[ 5.63  0.47  4.97  1.07 -3.11] ==> 4.97
[-0.96 -0.01  5.63 -3.07 -0.11] ==> 5.63
[-1.51  4.57  0.00 -0.48 -0.82] ==> 0.00
[ 0.29 -1.64  4.99  2.55  4.61] ==> 4.99
[-0.22 -4.36  2.47 -0.36 -0.32] ==> 2.47
[ 4.92 -4.83 -1.32 -5.78  2.69] ==> -1.32
[ 3.03 -2.11 -5.31 -4.55  0.89] ==> -5.31
[-3.61  1.75 -0.88  4.98 -1.83] ==> -0.88
---
Q:
[[140  58 117  38 170 120 151]
 [115  53  51 116 124  76 183]
 [110  69 140 129 126 134 141]
 [ 90 146  89  79 104  39 146]
 [110 158 148  32  86 171 116]
 [ 44 153 143  61  52  97 175]
 [152  76  24 196 103 140  45]
 [124 187  51  99  94  97  99]
 [ 60 199 134 174  32 163 112]]
A: 60

Q:
[[7462 6814 5828 4045 4401 2140 9370 4070 4519 6563]
 [6182 2943 4954 4104 2415 5935 6299 4619 2975 4271]
 [2378 5937 6910 6134 5693 6341 4855 6430 4483 5407]
 [6621 4198 5744 7063 4085 4426 4734 6064 2639 4240]
 [7051 6860 6312 4823 5894 6585 7676 3999 4085 7796]
 [6803 6749 6819 4887 4373 5590 2641 4749 3180 5860]
 [5537 6982 7922 6893 7694 2374 5021 7268 6071 3305]
 [8527 6285 2345 6271 7573 7230 5135 5811 5866 5292]
 [5888 5533 6624 5711 2418 4393 2193 6630 4826 4458]]
A: 5888

Q:
[[3 7 5 3 4 7 7 4 4 8 4 4 4 7 3 8]
 [3 6 7 7 4 6 6 7 3 6 5 4 5 7 7 6]
 [6 3 4 4 5 2 2 4 6 3 5 7 3 2 3 2]
 [5 4 5 2 3 6 6 6 4 6 3 4 4 5 7 5]
 [8 3 6 5 7 3 2 7 7 2 8 4 7 3 7 3]
 [7 3 5 2 6 3 3 6 6 3 5 4 5 3 6 3]
 [5 5 7 3 4 5 5 7 5 4 6 4 4 5 8 5]
 [3 6 2 3 3 7 7 2 3 7 4 5 4 7 2 7]
 [3 3 6 4 2 3 3 7 3 3 3 7 2 4 7 3]
 [3 4 6 5 2 4 4 5 3 3 2 6 2 5 5 5]
 [4 5 2 4 4 5 5 2 4 4 4 6 4 4 3 5]
 [3 7 6 5 4 7 7 7 3 7 3 4 5 7 6 7]]
A: 3

Q:
[[4 4 5 7 6 4 5 5 2 3 3 6 3 5 6]
 [4 6 5 3 7 5 5 4 3 6 6 4 4 5 4]
 [6 6 3 4 3 6 3 6 7 5 3 5 5 3 5]
 [4 5 4 6 6 3 3 3 4 6 5 6 3 6 5]
 [7 7 2 3 4 5 3 4 7 5 4 4 7 3 6]
 [7 7 3 6 5 5 2 3 6 6 6 5 4 5 5]
 [4 5 3 5 5 5 3 3 4 6 6 4 4 5 4]
 [5 5 5 6 6 4 4 5 4 3 3 6 5 5 6]
 [3 3 5 3 3 5 5 5 5 7 7 3 4 4 3]
 [3 3 6 3 5 5 6 5 4 7 7 4 5 5 4]
 [5 4 7 6 5 4 7 7 5 4 3 5 6 4 7]
 [4 5 5 6 7 4 3 4 2 5 6 7 2 6 3]]
A: 4

Q:
[[121 182 146 109  97 101 115  88 107 100 177 101  96]
 [174 144 113 112  92  93 109  71  86  85 139 106  98]
 [ 82  94 112 161 151 139 119 170 173 169  89 168 142]
 [120 162 145  89 104  97 104  84  73 113 178  87 110]
 [159  95 109 126 172 163 155 179 106 153  97 119 195]
 [143 120 121 111 187 145 154 167  94 157 132 108 205]
 [155 134 114  89 111  99 121  76  64 106 155  83 119]
 [ 85 161 150 158 131 143 117 160 178 142 143 164 113]
 [130 102  99 156  54  73  82  58 136  89 118 160  47]]
A: 130
---
Input: [ 26 236 178   6 148  68]
Output: 68
Input: [-880  491 -787  317  351  507]
Output: 507
Input: [ 628 -149 -557  504  798 -155  705]
Output: 705
Input: [-729  887   92   30]
Output: 30
Input: [8546 1691 7428 6829]
Output: 6829
Input: [-26   5  33 -13 -12]
Output: -12
Input: [-45 -20 -16  45  -1]
Output: -1
Input: [54 78 17 42 36 35 48]
Output: 48
Input: [1802 2287 9543 2575]
Output: 2575
Input: [6114 2312 9507 2811 5129 3592 4357]
Output: 4357
---
[-0.06 -3.75 -2.70 -3.45 -5.08 -5.17 -2.64] Answer: -2.64, -0.06

[-0.38  0.35  2.65  3.74  0.15  5.09  0.49] Answer: 0.49, -0.38

[[-2.66  3.92  4.67 -0.27 -1.75  1.14]
 [ 3.93 -0.51 -0.64  1.57 -0.86 -2.52]
 [ 1.74  1.53  2.08 -1.03 -0.11  1.97]] Answer: 1.14, 1.74

[[ 0.61 -2.41  0.32  3.45 -1.00  5.11]
 [ 1.85 -0.95  1.52  4.48 -0.90  4.23]] Answer: 5.11, 1.85

[[ 1.29  0.89  1.35 -0.45  5.15]
 [ 2.23  1.47  0.70 -0.07  3.15]] Answer: 5.15, 2.23

[[-1.22 -4.33  1.72  0.13 -0.86]
 [-1.22  0.49 -2.63 -5.38 -2.16]] Answer: -0.86, -1.22
---
[[ 2.13  4.13  4.27 -3.52  3.95  2.09  3.18]
 [-1.89 -1.27  2.39  3.93 -2.59  0.66 -3.28]] → 4.13

[[ 1.34 -0.17  0.70  0.82  0.47]
 [ 5.01 -0.76  2.63 -0.16  1.68]
 [ 1.36 -0.20  0.72  0.81  0.46]] → -0.76

[[ 4.00  3.91  0.99  1.51 -1.15 -0.78]
 [-1.85 -0.19 -3.59  1.87  1.94  5.74]
 [-0.42  0.20  2.13 -5.24 -2.13 -1.43]] → -0.19

[[ 1.86 -3.52  1.35 -0.41]
 [-1.25  4.36  1.25 -2.56]
 [-0.14  5.23  1.74 -2.58]] → 4.36

[[-4.71  1.82 -3.29 -3.58  2.53 -1.98 -0.45]
 [-1.19 -2.01 -0.26 -0.83  0.93 -1.22 -1.22]
 [-3.09  3.47 -1.91 -2.48  5.89 -0.23  2.61]] → -2.01

[[-3.71 -2.82 -0.46  2.15 -1.34  5.35]
 [-3.39  2.82  3.42  5.23  0.65  1.97]] → -2.82
---
Q: array([739, 196, 462,  78, 868])
A: 868
Q: array([  42, -800, -140,  448,  975,  379,  686])
A: 686
Q: array([52, 24, 58, 38, 78, 62])
A: 62
Q: array([-43,   2,  -8,  34, -17,  14])
A: 14
Q: array([ -8,  17, -27,  49, -21,  23,  42])
A: 42
Q: array([7, 7, 1, 9, 7, 7])
A: 7
Q: array([-390, -222, -190, -361, -806,  807])
A: 807
Q: array([831, 302, 436, 336, 728, 241, 675])
A: 675
Q: array([ 51, 155, 223,  11,   5])
A: 5
Q: array([3803, 5275, 3003, 5007, 7768, 7423])
A: 7423
---
1972	2162	6982	7666	7971	7749
1972	7610	8020	7956	7720	7845
1981	2671	7638	7463	8000	7635
-> 7749

208	-326	-198	-321	-154	-362	525
-360	-176	-350	-270	-275	-285	-218
-333	-236	-339	-307	-369	-237	-513
-> 525

633	627	642	323
761	795	463	723
196	483	397	715
-> 323

119	93	221	84	176	208	138
253	148	183	129	17	21	208
251	63	155	177	27	52	197
-> 138

364	594	181	553	321	538
587	877	277	286	767	893
583	524	458	617	487	855
-> 538

19	43	77	69	51	37	59
35	49	47	61	68	43	59
68	27	48	38	74	61	43
-> 59
